Each row below holds a small network's activations on one record, seen along a few directions.
Each row is followed by the record's values for the fields M, G, J, V, Y.
Not every record has every field; a missing one is left out.
Other fields move the rows too, some of them a lot.
In the rows, 500 means zero.
Strong random noise was added to every row along 13 fixed directions; ignore it. To show where, here is one row again and again, with new noise each time:
[596 774 448 395 703 649 287 438 520 495 672 488 549 285 548 463 752 284
 612 222 571 169 812 419 638]
[358 312 584 475 319 293 483 498 454 577 513 557 198 688 557 390 466 828
 532 825 523 519 688 618 688]
[394 558 505 546 626 363 650 374 588 390 473 513 485 488 531 417 665 513
 631 472 688 463 578 540 673]
[667 339 535 316 140 448 319 261 286 353 639 598 465 620 496 365 370 770
 492 263 412 616 810 355 477]
[498 841 618 459 496 613 493 422 687 570 404 556 611 492 462 461 504 387
 521 546 364 305 415 355 595]
[437 476 599 644 392 572 384 475 520 566 514 677 345 468 614 370 764 557
 679 582 455 556 458 509 638]
[391 458 496 282 332 523 383 312 415 531 578 400 585 384 594 479 539 531
 569 534 575 440 530 637 884]
[397 643 549 356 621 481 572 320 582 398 503 545 573 323 471 555 627 280
 612 238 651 506 504 370 385]
[480 316 405 471 462 371 551 555 710 670 686 723 306 651 649 921 757 757
 659 473 570 289 745 562 426]
[352 712 613 717 462 595 621 491 620 826 559 454 438 404 514 109 448 283
 532 934 384 488 416 702 766]
[568 831 619 498 572 451 482 522 637 769 418 504 435 394 544 513 406 434
 525 676 540 278 342 390 548]
[438 558 476 502 458 517 439 345 677 777 612 427 555 287 590 680 634 457
 611 582 623 244 496 677 723]
[608 535 523 678 460 341 564 271 546 486 511 523 473 431 484 660 545 588
 542 313 571 427 477 428 316]
[355 555 633 612 427 331 879 323 666 475 567 892 456 533 477 396 566 434
 750 397 480 840 397 401 270]
[545 619 566 373 463 386 409 352 548 769 736 555 374 285 474 484 379 411
 572 442 610 390 775 460 352]

[125 482 698 396 443 472 321 385 331 224 418 650 373 415 383 361 675 461
 619 469 462 673 491 415 453] : <M:m2 J:j1 V:v1 Y:y3>
[470 328 373 329 484 525 524 467 472 355 510 356 637 471 549 680 569 502
 427 310 681 477 555 517 497] : <M:m2 G:g4 J:j2 V:v1 Y:y3>
[873 748 607 771 642 431 427 558 628 586 368 677 324 522 531 269 433 586
 558 434 611 493 455 129 205] : <M:m2 J:j1 V:v1 Y:y6>
[567 650 434 809 685 644 551 762 398 481 672 454 358 559 433 323 583 299
 348 514 214 353 744 548 355] : <M:m2 G:g5 J:j2 V:v1 Y:y3>
[528 763 627 434 520 212 594 356 360 492 507 535 424 420 453 474 287 523
 541 525 484 484 404 415 544] : <M:m1 J:j1 V:v1 Y:y6>
[446 363 316 272 508 830 495 545 675 469 578 392 762 549 575 636 693 350
 476 403 551 398 554 577 625] : <M:m1 J:j1 V:v1 Y:y3>
[672 218 264 570 581 581 569 681 272 492 613 302 424 472 692 640 580 404
 423 324 604 630 448 593 362] : <Y:y6>
[257 413 577 334 230 737 427 267 481 206 370 406 658 733 282 413 477 524
 330 548 197 541 577 485 538] : <M:m1 J:j1 V:v1 Y:y7>
[760 548 503 397 371 631 203 570 580 525 549 696 632 561 621 454 619 712
 626 391 465 349 674 379 788] : <M:m2 G:g5 J:j3 V:v1 Y:y3>
[475 581 452 590 663 355 523 745 408 468 581 749 244 653 594 842 696 666
 613 476 324 338 491 487 452] : <M:m2 G:g2 J:j2 V:v1 Y:y6>
[577 615 522 496 408 637 427 439 433 551 582 525 624 434 506 283 414 406
 525 461 409 531 518 484 593] : <M:m2 G:g6 J:j3 V:v1 Y:y7>
[556 744 613 447 593 443 464 369 415 317 472 511 572 394 368 115 369 373
 547 366 570 614 586 318 490] : <M:m2 J:j1 V:v1 Y:y6>
[694 690 501 572 406 444 671 427 557 567 653 740 623 519 491 512 381 478
 605 295 355 585 437 396 381] : <M:m1 G:g2 J:j2 V:v1 Y:y6>
[455 423 494 787 343 558 527 644 337 600 582 516 298 634 509 675 515 562
 373 661 142 447 336 580 235] : <M:m2 J:j1 V:v1 Y:y6>
[531 332 410 622 579 572 474 486 498 667 550 144 513 249 489 723 500 298
 323 484 711 404 427 672 281] : <M:m1 G:g5 J:j3 V:v1 Y:y3>
[369 430 473 404 483 624 376 644 456 660 516 363 348 522 564 734 524 469
 372 686 405 316 466 574 445] : <M:m2 J:j1 V:v1 Y:y6>
[623 689 465 636 668 654 509 539 582 466 426 611 566 460 593 453 730 441
 648 453 479 469 341 452 708] : <M:m1 G:g5 J:j2 V:v5 Y:y7>
[349 392 476 687 698 503 447 507 316 206 475 352 312 540 419 336 669 454
 409 471 502 473 750 581 482] : <M:m2 G:g6 J:j3 V:v1 Y:y3>
[603 457 434  60 406 596 548 404 487 314 460 493 836 538 567 395 387 446
 496 165 684 703 441 258 504] : <M:m2 J:j1 V:v3 Y:y6>
[485 482 410 728 499 403 694 409 383 371 556 395 676 499 477 478 442 509
 487 472 464 540 353 709 646] : <M:m2 G:g2 J:j3 V:v1 Y:y3>
[671 398 572 624 494 441 352 645 527 447 155 495 417 527 616 687 590 764
 473 509 696 536 110 300 409] : <M:m2 G:g5 J:j2 V:v1 Y:y3>
[540 777 551 340 610 186 476 539 497 556 396 512 479 541 437 730 304 698
 470 580 570 179 439 392 593] : <M:m1 G:g2 J:j2 V:v3 Y:y3>
[433 430 427 444 452 356 757 415 671 559 726 636 642 544 486 451 488 546
 634 445 580 551 715 606 585] : <M:m2 J:j1 V:v3 Y:y3>
[303 496 467 728 640 245 742 632 446 585 592 419 254 526 441 730 554 501
 404 634 437 317 600 683 315] : <M:m2 G:g6 J:j2 V:v3 Y:y6>
[457 475 503 411 594 458 461 499 258 263 462 510 495 479 485 473 559 490
 526 343 436 622 498 467 554] : <M:m2 G:g2 J:j3 V:v2 Y:y7>
[520 550 511 659 546 535 306 764 413 769 589 441 358 370 620 613 670 510
 485 715 390 231 480 664 694] : <M:m2 G:g5 J:j3 V:v3 Y:y3>
[532 702 663 639 472 343 457 342 339 467 406 573 409 374 417 426 323 530
 531 494 399 634 247 391 421] : <M:m2 G:g2 J:j2 V:v1 Y:y7>
[409 459 362 437 470 590 497 421 265 517 869 383 483 340 475 614 506 275
 399 348 341 413 743 670 411] : <M:m2 G:g4 J:j2 V:v1 Y:y3>
[506 519 470 651 511 376 767 495 376 306 614 587 490 633 445 306 433 498
 498 432 390 658 548 498 397] : <M:m2 J:j1 V:v1 Y:y3>
[518 757 532 440 656 425 545 693 581 785 655 673 375 471 504 312 340 384
 622 680 558 472 583 493 515] : <M:m1 G:g2 J:j2 V:v1 Y:y6>
[544 394 443 714 352 732 353 419 521 518 647 486 542 490 483 366 653 479
 496 426 377 472 667 571 443] : <M:m2 J:j1 V:v1 Y:y6>
[426 305 372 366 472 488 471 285 344 253 599 333 639 413 460 487 544 452
 480 219 691 625 662 608 503] : <M:m1 G:g3 J:j2 V:v1 Y:y6>
[493 528 471 760 535 434 742 645 625 738 508 488 342 561 541 567 540 489
 441 724 485 364 393 624 395] : <M:m1 G:g6 J:j2 Y:y6>
[377 387 482 579 506 658 613 361 615 307 418 363 577 557 387 469 617 333
 376 367 451 621 570 520 323] : <M:m1 G:g3 J:j2 V:v1 Y:y6>
[418 321 442 580 624 427 672 733 509 492 356 534 360 629 650 589 603 559
 588 647 635 689 237 552 527] : <Y:y6>
[476 708 466 428 608 535 293 660 363 343 531 603 470 661 515 421 641 642
 582 560 340 224 672 507 920] : <M:m1 G:g2 J:j2 V:v1 Y:y3>
[557 622 566 624 694 600 452 662 477 311 229 401 375 645 458 376 570 475
 358 522 435 452 427 324 444] : <M:m1 G:g2 J:j2 V:v1 Y:y6>
[610 531 522 506 281 516 371 380 213 593 760 490 512 379 431 362 245 433
 445 393 330 558 626 521 368] : <M:m2 G:g6 J:j3 V:v1 Y:y6>
[726 524 391 477 791 704 481 739 442 412 356 324 490 562 615 569 508 354
 343 350 537 483 373 341 363] : <M:m1 G:g2 J:j3 V:v1 Y:y7>

Here are new rows. What are their fields?
[430 484 598 341 355 563 444 455 355 141 419 627 618 621 384 715 573 545
 447 203 202 578 472 300 306] : <M:m2 G:g5 J:j3 V:v1 Y:y6>
[675 453 300 492 740 410 649 643 502 701 678 452 483 363 663 687 458 355
 548 344 887 460 451 525 284] : <M:m1 G:g6 J:j3 V:v1 Y:y3>
[558 476 450 576 565 337 425 531 445 403 495 451 347 656 399 587 427 692
 414 527 466 296 778 485 441] : <Y:y3>
[453 570 643 669 352 631 226 248 452 463 363 379 689 176 428 429 640 436
 533 441 472 480 200 483 651] : <M:m2 J:j1 V:v3 Y:y3>
[593 425 454 490 720 373 238 523 426 277 472 406 464 459 479 363 659 659
 537 304 787 361 886 471 648] : <M:m2 G:g2 J:j3 V:v3 Y:y3>
[323 470 560 371 398 486 409 468 559 569 513 502 457 550 390 572 425 534
 495 656 388 420 676 569 550] : <Y:y6>
[466 533 641 668 315 535 341 372 496 555 481 579 467 486 378 336 427 544
 548 640 264 577 523 536 573] : <Y:y6>
[425 451 363 584 596 297 639 552 324 432 628 410 424 585 529 564 513 632
 515 575 563 401 580 748 710] : <M:m1 G:g2 J:j2 V:v1 Y:y6>
[285 474 602 553 512 393 560 316 724 578 419 489 567 375 391 589 459 464
 578 604 602 575 402 627 492] : <M:m2 G:g2 J:j3 V:v1 Y:y6>
[545 616 559 504 371 619 400 587 260 589 510 413 499 412 508 416 382 384
 346 565 280 507 308 434 481] : <M:m2 G:g4 J:j2 V:v3 Y:y3>
[224 448 542 347 600 584 562 752 389 618 522 589 190 445 620 579 645 262
 529 649 438 633 346 543 398] : <M:m1 G:g6 J:j2 Y:y6>
[379 226 490 367 288 547 572 613 353 316 465 599 419 816 562 439 487 678
 454 549 378 757 456 447 418] : <M:m2 J:j1 V:v1 Y:y6>
[162 422 581 493 486 651 604 502 276 278 532 425 481 524 267 361 418 167
 349 491 208 799 461 568 192] : <M:m1 G:g2 J:j3 V:v1 Y:y6>
[667 489 368 396 471 699 377 508 313 471 532 347 658 401 632 556 521 386
 470 358 482 509 364 488 644] : <Y:y6>
[632 656 446 338 445 596 339 635 150 316 530 351 590 573 513 560 407 535
 297 402 232 271 520 435 683] : <M:m2 G:g5 J:j2 V:v1 Y:y3>
[650 638 480 239 548 405 485 527 371 539 612 489 589 444 389 799 205 384
 366 217 439 402 504 301 107] : <M:m1 G:g2 J:j3 V:v3 Y:y3>
[441 533 395 436 591 630 506 646 641 579 673 601 463 643 543 723 705 490
 502 470 295 193 757 512 525] : <M:m2 J:j1 V:v3 Y:y3>
[686 498 488 569 370 424 502 505 470 503 564 644 420 655 464 775 399 672
 426 315 326 419 519 295  45] : <M:m2 J:j1 V:v1 Y:y6>
[528 754 566 783 371 433 507 185 611 470 585 469 638 473 256 407 444 565
 435 478 267 215 798 557 552] : <M:m2 G:g4 J:j2 V:v1 Y:y6>
